Here are a small network's activations along a few directions, averaged over the inputs that share one value of a field.
Related values have similar rows: they may be neighbours, one step apart, or belong to one group.
In the rows, zero is written as 500.
Random noise pushes rows far along 9 fixed directions. That doesn't count. These rows show it; they differ only by the noise:
[642,530,455,669,552,433,552,531,496,545,537,563,436,555,522,564,479,390,513,561]
[432,382,506,442,531,568,548,552,594,437,639,389,591,647,534,509,633,434,454,408]
[497,590,447,656,368,498,589,482,507,554,481,579,459,385,415,491,628,751,678,533]
[486,604,371,583,286,507,584,424,521,543,547,525,590,523,347,461,543,646,638,635]
[413,474,579,481,526,506,477,544,537,420,461,425,428,419,502,473,551,665,519,341]
[509,561,497,456,417,438,239,470,597,485,506,564,429,477,476,574,516,561,422,465]
[308,661,480,593,405,637,525,460,659,518,566,382,585,606,531,387,721,526,486,410]
[591,532,566,365,406,397,416,422,468,511,508,631,388,597,535,650,265,418,391,576]
[540,551,604,464,446,423,649,600,572,530,508,515,350,712,606,529,326,428,564,429]
[406,731,434,560,233,459,486,561,724,545,507,425,481,655,402,359,487,657,684,446]
[686,602,524,412,849,471,619,716,598,412,197,574,460,387,785,435,600,229,520,341]


Values of E:
e4: [346,569,501,687,717,487,306,565,547,417,387,85,554,404,341,161,369,503,524,356]
e3: [518,250,445,478,646,504,469,763,557,462,657,324,623,585,471,382,609,418,576,329]
e9: [550,561,672,422,662,472,441,540,531,474,365,562,301,477,697,554,390,315,393,363]
e2: [412,452,428,382,488,591,478,406,399,401,443,426,679,423,435,430,463,506,379,472]
e5: [444,523,393,529,445,561,575,504,535,566,475,508,630,469,477,457,667,544,579,625]
e8: [313,581,584,516,495,627,521,427,360,540,363,504,433,361,568,428,488,623,421,487]
e1: [520,642,535,627,617,552,290,473,561,639,491,573,446,399,671,472,720,369,423,430]
e7: [394,420,469,236,427,539,407,439,554,475,528,479,667,567,450,486,480,492,452,613]
e6: [537,696,510,791,430,399,367,425,498,567,546,443,330,636,437,512,260,423,415,551]
The values of E form a 3 by 3 grid.
What is the length, in steps, of the shortest route from e9 to e3? -> 4
A value of E combines one of 3 hidden first parts with one of 3 second parts; all combinations occur once.
e1 and e5 share the first part; e1 and e3 share the second. Which value has the first part of e3 and the second part of e5? -> e8

Values of Y:
y3: [421,664,437,537,560,578,586,472,596,396,396,350,614,428,502,382,658,485,504,470]
y6: [337,379,641,414,635,542,527,636,552,469,488,380,462,472,558,455,590,607,580,293]
y5: [633,365,427,463,456,487,640,649,606,490,592,617,521,677,537,598,617,467,602,443]
y2: [598,268,505,452,427,452,628,571,412,565,703,545,487,655,501,592,417,484,636,549]
y1: [568,583,554,549,373,485,554,372,452,587,511,760,378,433,484,612,482,569,574,572]
y4: [546,665,661,479,418,397,923,545,289,602,245,638,254,522,633,480,62,527,636,605]
y8: [460,464,515,650,391,504,578,486,521,655,693,454,543,699,451,504,523,483,565,589]
y7: [450,426,686,469,416,631,613,396,411,621,596,688,412,443,673,670,726,614,415,392]
y9: [558,264,440,472,757,505,632,644,400,317,369,399,523,207,449,461,581,663,609,487]
The values of Y form a ring.
Which values are neighbours of y5? Give them in the order they are listed. -> y3, y1
Which values are neighbours of y4? Give them in the order they are listed. -> y6, y9
